These are the activations of a small neural network, seen along a few directions. Each row is one input.
Each table varies a few parts of the input and shows all the possible inputs, shuffled.
Descriptions start from the smaller parts, as in this example, which fits no table here: one of 5 places around a ring, together with either a single point or one of 9 places around a ring or (one of 3 separate values, together with one of 4 places along a line).
Shared parts are said once, and a part with two or three values counts as separate values.
In the rows, 128 means zero.

Other details of the inputs vary at random and push rows far along two fixed directions, the same in every table; ignore that.

Rows:
x1: [145 188  63  99  93  62 119 145 153 104 115]
x2: [185  51 175 148  87 104 128 107 140 141 164]
x3: [177  51 172 179  95 152 106 119 143 111 144]
x4: [172 119 114  82  94 116 128 175 143  83 106]
x5: [142 123 190 171 100 180 159 116  93 182 153]
x6: [107 134 153 118 152 157 152 133 129 142 125]
x7: [117 127 125 147 161 150 113 119 106 121 131]
x8: [152 118 108 104 112  75 116 138 175 107 130]
x9: [142 132  96 104 137  77 123 142 124 122 123]
x10: [180  47 184 173  89 157 108  98 143 112 161]
x11: [ 92 171  94  69 133 123 144 154 134 100  94]
x12: [ 43 191  92 129 210 154 123 109 122 131 116]
x13: [ 76 112 166 162 183 141 145  87  72 228 151]
x14: [ 40 172 127 115 193 166 161 130  74 185 100]
x15: [150 183  61 120  80 105  95 150 170  53 108]
Description of these inputs: one of 3 separate values, together with either a single point or one of 4 places along a line.
Start at x4 and move only the place on the line of 4, one step at a time. The first step leads to x14. Which rows follow, in order?
Answer: x11, x6

Rows:
x16: [174 142 109 128 134 129 116 147 108  95 127]
x17: [ 77 168  84 131 168 124 118 115 133 107  91]
x18: [126 120 141 139 139 106 124 115  84 178 140]
x19: [ 82 160 131 142 131 169 131 112 111 176 123]
x20: [100 131 106  78 166 107 116 147 123 117 101]
x21: [112 225  93 104 138 143 146 150  95 126 115]
x22: [187 125 138 139  46 168 119 154 145  69 119]
x23: [100 154 153 124 188 196 148 132  99 129 137]
x24: [128 127 141  89 101 123 147 143 137 127 122]
x25: [149 108 177 125  94 139 162 132 151 136 125]
x26: [168 146 112 124  68  84 129 158 170 111 131]
x27: [106 139  83  71 154  98 136 142 139  91 102]
x28: [ 94 186  93 102 175  98 110 123 126 128 137]
x29: [132 187  83 112 141 123 132 157  87 115 107]
x30: [167 124 144 126  80 103 133 124 130 139 152]
x31: [173 128 107 111 105  82 105 133 166  84 152]
x32: [129 119 156 128 146 179 154 148  77 143 116]
x33: [131 159  82 106 132  90 120 146 118 149 113]
x34: [185  93 130 154  80  84 123 149 146 129 138]
x35: [ 99 160  92 123 148 143 101 125 155 112 122]
x36: [ 85 170 114  96 130 124 155 161 146 136 104]
x37: [149 141  77  97 128  67 105 139 137  95 121]
x38: [179  91 152 116 101 117 131 142 195  73 131]
x39: [174 116 136 138 121 118 110 124 154 133 162]
x40: [132  92 182 169  88 164 132  95 113 160 153]
x41: [122 165  90 120 160  87 126 124 133 118 111]
x42: [215 124 132 134  94 133 111 150 153  65 155]
x43: [ 73 155 140 137 132 156 125 106 100 165 125]
x44: [158 109  92 121  78 112  98 152 155  99 101]
x45: [153  76 144 111 101 113 150 133 129 122 127]
x46: [ 83 120 139 135 184 140 142 132 114 162 120]
x47: [141  58 205 166 154 159 152 100 114 168 142]
x48: [ 92 106 138 164 160 154 129  79  96 150 140]
x49: [148  61 186 145 125 157 144 127 103 191 138]
x50: [ 82 136 130 153 160 158 130  82 123 131 152]
x51: [158 102 209 146 108 207 166 135  93 155 145]
x52: [132  77 218 141 114 166 151 112 101 191 154]
x53: [114 166  86 127 124 158 118 152 100  90  90]
x54: [105 160 147 129 137 124 137 110  92 186 146]
x55: [102 176  76 107 180 102 114 131 110 153 115]
x56: [115 151  85 133 119 116 100 145 187  71 119]
x57: [151 136 117 136 116  88 137 128 130 132 119]
x58: [147  73 162 113 112 119 128 142 115 143 123]
x59: [113 108 160 134 146 137 160 123 113 160 113]
x60: [104 137 128 134 180 112 115 106  84 171 139]
x61: [132  79 182 176 128 165 102  90 127 141 165]
x62: [137  63 168 177 126 153 110  90 106 146 149]
x63: [169 161  96  95  78  90 121 157 160 120 122]
x64: [101 186  94 130 156 177 111 135 126  76 117]
x65: [159 117 141 161 122 110 120 127 161 126 165]
x66: [133 118 145 163  75 143 127 132 156 128 130]
x67: [ 92 211 101 113 143 105 154 123 127 148 113]
x68: [ 96 166 124 140 112 143 140 114 142 127 108]
x69: [130 107 123 116 115 107 139 165 144 125 107]
x70: [106 138  86  69 156  96 122 151 134  96  98]
x71: [172 141 109 103  67  82 139 134 156 102 139]
x72: [ 56 156 125 149 183 161 120  86 107 148 144]
x73: [192  94 123 147  88 157  96 148 138  54 115]
x74: [108 131 124  97 154 128 145 121 147 108 139]
x75: [ 82 158 113 135 171 113 155  95  71 186 140]
x76: [ 71 162  76 114 142 115 117 125 106 124  98]
x77: [172  99 128 131  94  86 122 128 117 135 141]
x78: [103 136 127 118 156 130 135 146 162 117 130]
x79: [143  82 208 144 112 178 157 119 113 201 152]
x80: [123  92 174 129 152 150 137 111 128 142 158]
x81: [169  96 127 136 119  94 126 108 126 122 152]
x82: [139  83 143 150  96 128 103 121 116 132 124]
x83: [114 142  68 106 102  98 120 133 140  83  99]
x84: [140 103 147 173 147 117 126 116 116 165 152]
x85: [104 139  97  83 170 122 124 151 130 132  98]
x86: [136  88 138 176  93 132 118 131 136 132 124]
x87: [ 63 159 145 105 160 153 179 108  96 177 130]
x88: [167 121 150 154 125 112 128 109 160 118 157]
x89: [140 112 140 140  72 138 136 109 143 115 138]
x90: [ 81 169 123 138 191 130 146  83 102 164 165]
x91: [167  78 120 159  86 114  96 142 173  82 121]
x92: [120 140 106  70 141 104 111 155 165  82 116]
x93: [ 91 114 144 114 158 133 150 124  86 171 122]
x94: [111 137 126  99 163 143 128 139 148 133 129]
x95: [143 147  93  79 145 138 125 177 128  64  90]
x96: [104 123 106 127 144 123  93 120 120 114 111]
x97: [180  77 117 138  87 123  87 138 164  92 118]
x98: [167  86 136 159  74 119 119 126 155  98 111]
x99: [ 92 132 158 179 163 170 130  82 133 142 144]
Changing only one part turns x88 into x99. The same change can be made to x16. Which row results?
Answer: x73
Changing only one part turns x53 into x29. The same change can be made to x86. Which row results?
Answer: x34
Changing only one part turns x59 into x57. The same change can be made to x51. Which row results?
Answer: x21
What is each input in this table made of?
Answer: one of 3 separate values, together with one of 4 places along a line, together with either a single point or one of 6 places around a ring
Start at x38 and move only the place on the ring of 6, one step at a time. The first step leads to x78. Which rows follow, in order?
Answer: x94, x92, x80, x74
Which other rows does x49 become when the choice among 3 separate values takes its other values? List them by row number.
Answer: x33, x44
Start at x87 and move only the place on the line of 4, one step at a time. The first step leads to x45. Which rows follow, in order?
Answer: x27, x74
Which other rows does x17 become when the choice among 3 separate values takes its other values? List them by row number.
Answer: x41, x47
